A small network was shown many inputs. Here are its activations along a few directions, one row for each input.
In each table, some parts of the input vary, and every possible input appears once, in random order.
Descriptions start from the smaller parts, as in this example, which fits no table here: one of 2 separate values, together with either a single point or one of 9 places along a line or (one of 6 places along a line, together with one of 8 places around a ring).
Shared parts are said once, and a part with two or three values counts as separate values.

Rows:
R1: [-10.6  72.2  15.6 -48.9  -2.5  25.6  21.5  32.2 -17.9  -7.3 -44.7  74.6]
R2: [  8.3  38.0  48.8 -45.9   5.3  23.2  -2.5  10.6 -10.6 -10.4 -47.8  33.8]
R3: [ 32.2 -39.2  81.1  11.3  26.5  43.0  -9.8 -35.3  60.4  36.8 -55.9   7.3]
R4: [  6.9  19.5 -11.0  13.7 -14.5   0.0 -10.6  62.4 -36.3  11.1  54.6 -42.4]
R5: [ -8.0 -36.1 -36.5   5.5   1.6 -39.0   6.5 -60.8   8.8 -19.4  -7.4   2.3]
R6: [ -2.3 -85.9  -4.6  32.0   8.8 -27.8 -11.3 -73.4  43.4 -26.8  -4.9 -16.2]
R7: [ 15.7   8.8  47.2 -26.5  28.0  35.8   3.5 -18.1  25.3  34.5 -61.0  11.1]
R8: [-13.9  -5.9 -33.4  -7.3 -18.5 -59.4   5.5 -31.7 -27.9 -57.7  10.0  33.8]
R9: [-16.3  55.1 -43.3   7.1 -27.5   6.9   9.9  81.0 -43.8   9.4  54.7  -8.6]
R10: [-43.1  24.2 -72.8 -30.9 -21.3 -51.1  12.8  -8.8 -37.3 -62.3   6.8  60.4]
R11: [  0.9  -4.3 -10.6  26.3  10.4  15.5  -6.5  31.0   2.1  45.6  43.9 -76.8]
R12: [ 30.2 -46.5  19.6  63.6   3.6  27.4 -19.0  10.8  33.7  46.4  51.7 -79.3]
Q: Changing only one part turns R8 into R5. The same change can be made to R4. Which row results?
A: R11
Q: Describe the family of inputs behind these rows.
A: one of 3 separate values, together with one of 4 places along a line
Q: A walk changes only the place on the line of 4. It starts at R1 and steps to R2. List the rest of the walk in order.
A: R7, R3

Rows:
R13: [ -0.3  16.9  11.4 -14.7  19.0   1.9   2.0 -32.9  17.9  -5.2 -68.2  57.2]
R14: [  6.9  34.8  14.1 -14.1   1.4  29.5  11.7  45.9  -1.3   4.7   9.0  10.0]
R15: [ 43.5 -96.8   8.9  83.3  16.1  -5.6 -28.1 -36.4  40.7  29.3  17.1 -67.0]
R16: [  4.0  50.5  -8.7  -5.6  -2.7  39.2   8.9  54.4 -26.7  27.8   6.1 -20.3]
R17: [ 30.8 -69.3  73.9  37.3  45.0  48.9 -27.7 -13.1  70.9  77.4 -24.9 -65.0]
R18: [-27.1 -12.2 -28.5  -8.5  -9.5 -41.7  28.5 -52.0   6.5 -29.1 -20.6  47.5]
R19: [-13.7  12.6 -19.1  -4.1  -5.8 -31.9  -0.8 -10.0 -28.7 -39.7  23.5  -3.9]
R20: [-20.2 -13.9 -20.6 -20.2 -25.0 -25.3   7.4 -27.0 -14.1 -40.2   7.4  20.1]
R21: [-23.0  15.3 -40.1  13.8 -12.3 -26.2  -7.1  33.3 -10.6 -22.8  36.1   1.7]
R22: [ 11.2  13.7  24.1 -36.4  -1.3  25.9  -2.7 -14.9  -4.4 -14.6 -30.7  29.3]
R23: [-16.5  22.3 -59.2   0.2 -19.1 -18.8   4.3  39.1 -33.7   8.8  53.0 -22.3]
R24: [  4.3  26.2  43.8 -30.9  -5.7   4.1   3.5  13.4 -16.5   3.6  -7.8  12.7]
Q: Describe the family of inputs behind these rows.
A: one of 2 separate values, together with either a single point or one of 5 places along a line
Q: Changing only the choice among 2 separate values turns R23 into R16. The same change can be made to R15. Which row results?
A: R17
Q: Change only the place on the line of 5 in R22. List by row number the other rows that result.
A: R13, R14, R16, R24

Rows:
R25: [ 30.3 -52.4  23.5  28.0   7.1 -11.6 -17.0 -27.4  15.6  10.2   2.3 -35.1]
R26: [ 35.7   4.7  44.9  10.8   5.3  44.0 -10.3  24.8  13.4  60.4   2.2 -17.5]
R27: [ -8.2  16.6  40.7 -55.1  15.5   2.8  11.5 -50.3  17.4 -28.9 -94.0  87.9]
R28: [  8.4  -8.2  27.6   9.1  29.1  26.8  -4.9   3.7  25.8  44.7  -3.3 -44.2]
R29: [-30.7  19.7 -21.8  -8.3  -2.3 -17.7   0.7  29.4 -18.0 -34.9  27.1  18.0]
R30: [-22.0   6.4 -68.0  -0.2 -23.7 -29.1  14.8 -28.1 -13.8 -37.1  21.4  17.4]
R31: [  0.0  59.4 -12.7 -18.2  -5.0   9.9  13.2  65.8 -37.4   4.8  13.1  24.4]
R32: [  9.0 -40.8  29.7  25.3  11.3  22.9 -16.5  -3.0  33.3   9.0   5.0 -31.6]
R33: [ -4.9   9.5 -29.4 -12.9 -16.5 -39.0   1.7  -6.6 -38.1 -44.2  26.1   7.0]
R34: [-28.6  46.3 -19.3 -18.7 -19.3  -2.1  13.4  35.0 -34.5 -11.2   5.8  -5.3]
R35: [ 11.1 -61.1 -15.1  40.2  -1.5  -7.0  -6.6 -43.2  36.3  27.1  -5.6 -21.0]
Q: Describe the family of inputs behind these rows.
A: either a single point or (one of 2 separate values, together with one of 5 places along a line)
